Each row below is a small network's average activation on inputs in which a field has the value named, seen along a few directions.
Values that are neighbours, or in one group, have similar rows; names and order tell nothing.
In the rows, 500 means zero.
Strong random noise was added to every row along 3 fixed directions; ignore it. To show where, here is one row again and again, with new noise each time:
[618 409 520 478 454 520 521 508 467 524 448 481 547 527 463 469]
[568 662 586 499 514 254 176 264 411 697 493 534 466 565 436 398]
[615 510 560 472 449 421 420 399 422 584 489 469 511 528 453 433]
[616 497 509 493 522 414 356 454 527 592 438 553 510 562 455 461]
[709 454 561 420 378 492 589 444 441 516 541 386 504 487 463 435]


Mib, 12 values:
e5: [522 520 502 440 339 662 793 605 642 341 682 384 463 287 503 529]
e3: [557 386 532 519 403 576 584 548 409 492 381 496 577 496 473 474]
e10: [475 541 437 433 445 624 807 587 518 395 768 311 454 356 614 540]
e1: [394 415 460 515 594 611 448 607 745 335 470 657 610 447 433 521]
e11: [471 303 319 471 656 690 771 785 626 251 531 487 556 452 643 589]
e8: [636 492 548 463 410 492 490 472 784 476 422 533 399 524 433 481]
e6: [316 653 568 501 533 343 249 361 320 588 545 647 661 441 422 503]
e4: [684 673 360 485 721 176 199 451 754 723 386 772 296 650 491 582]
e7: [593 910 592 551 455 224 189 216 639 720 664 433 222 552 508 333]
e9: [431 504 396 542 732 422 302 542 481 453 447 716 553 478 548 557]
e12: [734 606 519 334 501 385 649 402 615 451 657 273 304 614 589 509]
e2: [181 529 500 657 527 576 464 509 317 603 456 436 431 567 548 580]
The values of Mib form a network in which each value has 3 neighbours.
Name the neighbours of e12, in listed order.
> e11, e4, e2
Name the neighbours of e8, in listed order.
> e3, e1, e7
Each value of Mib is a pair of two hidden parts, and every pair occurs once (2 first parts, 6 second parts).
e11 and e9 share the first part; e11 and e12 share the second. Which value has the first part of e12 and the second part of e9?
> e4
e6 and e10 share the first part; e6 and e3 share the second. Which value has the first part of e3 and the second part of e10?
> e2
